Each row below holds a small network's activations on one input, seen along a few directions.
Each table varies a few parts of the input and shows all the possible inputs, shuffled.
Descriptions start from the smaller parts, as in this example, which fits no table here: line(6) and (point or ring(9) or (values(2) and ring(5))).
Shared parts are said once, and a part with two or three values counts as separate values.
(in the rows, 128 means zero)

Table:
R1: [127  94 124 156 126 132 136 120 137 146 139]
R2: [115 230 119 100 140 140 107  85  93 114 137]
R3: [151 105 117 113 117 129 112 158 136 119  89]
R4: [100 112 159 135 135 140 158 143 131 120 161]
R5: [158  98 119 140 103 129 106 143 119 126  98]
R6: [152 116 129 113 100 143 115 164 118 132 102]
R7: [122 208  99 134 142 120  93  58  90 106 137]
R8: [149 102 130 145 108 107 129 132 132 149 121]
R9: [116 218 101  97 165 123 102  77 114  97 124]
R10: [143 119 142 116 106 121 137 153 131 155 125]
R11: [106  95 146 164 138 126 152 123 130 114 157]
R12: [119 101 124 128 141 132 140 136 155 139 129]
R13: [ 98 102 146 137 153 126 156 138 148 108 148]
R14: [121 111 136 127 123 146 143 141 136 153 142]
R15: [141 108 130 116 122 107 134 148 149 141 112]
Question: Changing only one part turns R7 into R9. The same change can be made to R1. Which row results?
Answer: R12
Question: Describe the family of inputs behind these rows.
Answer: values(3) and (point or line(4))
Question: Which other rows does R3 become when the line(4) part takes its other values? List them by row number.
Answer: R12, R13, R15

Table:
R16: [104 137 136 142 145 120 148 102 133 135 162]
R17: [117 144 129 103 142 131 140 132 144 140 134]
R18: [125 136 113 114 149 127 118 123 139 109 112]
R19: [150  82 115 157 112 119 116 132 131 133 110]
R20: [138  87 141 148 102 141 135 152 121 140 131]
R21: [ 99 134 145 145 142 137 144 115 118 111 162]
R22: [143 232  98 109 122 129  80  71  78 120 117]
R23: [140 120 135 109 117 120 135 152 142 149 118]
R24: [143  89 133 146 105 123 137 140 137 165 131]
R25: [134 118 144 112 113 138 133 164 126 125 118]
R26: [111 142 140 106 137 149 137 145 129 116 133]
R27: [148 112 117 119 124 115 114 143 137 117  97]
R28: [112 130 119 154 153 116 127  93 129 104 140]
Question: Describe the family of inputs behind these rows.
Answer: point or (values(3) and line(4))

Table:
R29: [182  95 110 156  72 118  95 135 114 174  96]
R30: [129  40 141 143 140 110 150 168 174 107 109]
R31: [ 89 220 146  85 151 139 141 107 117 123 158]
R32: [148 212 123  70 110 150 100 137  97 124  97]
R33: [ 95 173 105 125 191 106 123  79 138  79 135]
R34: [116 180 120 162 137 117 123  51  94 130 173]
R35: [ 93  97 144 193 133 139 163  92 118 141 190]
R36: [ 71 133 169 110 149 160 175 149 142 136 186]
R37: [127  83 171 100 108 140 167 204 146 154 138]
R38: [ 81  90 136 155 188 130 160 116 167  91 156]
R39: [167  82  93 111 121 111 100 154 158 121  62]
R40: [165 171 102 145  96 123  75  81  75 134 113]
R41: [172 129 130  74  90 144 120 188 131 167  86]
R42: [140  51 149 185  88 117 150 150 128 159 142]
R43: [145 164  80 105 146 114  78 109 121  80  78]
Question: Changing only one part turns R30 into R42. The same change can be made to R39. Which row results?
Answer: R29
Question: Describe the family of inputs behind these rows.
Answer: values(3) and ring(5)

Table:
R44: [121 199 155  78 139 125 130 144 114 101 118]
R45: [136 177  92 111 139  95  98  88 134 139 124]
R46: [150  81 111 127 113  90 124 143 155 172 108]
R47: [147 117 155  97  92 124 152 166 146 189 120]
R48: [195 189  86 119  83 145  43  92  50 123  83]
R49: [128  57 122 163 147 150 142 137 159 127 120]
R50: [142 107 169  92 104 124 159 195 142 122 113]
R51: [113  87 159 169 104 125 155 126 126 177 181]
R52: [117 152 126 152 156 105 122  79 119  75 124]
R53: [136 212 134  86 127 127 128 118 118 159 133]
R54: [133  64 104 109 140 138 127 170 165 133 101]
R55: [103 177 127 150 131 126 143  76  96 146 187]
R56: [132 100 147  80 119 170 155 192 155 148 114]
R57: [139  65 142 176 134 104 147 142 143 100 120]
R58: [120 164 114 103 152  92  99 114 128  80 109]
R59: [106 148 103 142 166 149 119  79 137  99 125]
R60: [112 194 130  70 151 169 129 145 129 125 120]
R61: [105  78 173 166 117 127 159 155 122 115 172]
R62: [ 75 160 127 135 153 169 138 101 109 113 174]
R63: [110 160  89  95 163 139  98 114 145 105 111]
R64: [ 95  70 155 152 129 171 153 151 139 139 173]
R65: [144  71 127 122 125  89 131 174 150 104 101]
R66: [135 164 103 158 144 107 123  53 125 131 139]
R67: [146  74 127 180 122 104 142 112 148 164 127]
R68: [202  98 101 151  35 142  69 163  84 151  58]
R69: [ 85 164 149 144 144 126 142 101  90  92 172]
Question: Changing only one part turns R68 into R48. The same change can be made to R49. Which row results?
Answer: R59
Question: Describe the family of inputs behind these rows.
Answer: values(2) and (point or (values(3) and line(4)))
Question: Which other rows does R63 become when the values(3) part takes its other values? List them by row number.
Answer: R45, R58
Question: Which other rows does R65 become when the values(2) part takes its other values? List them by row number.
Answer: R58
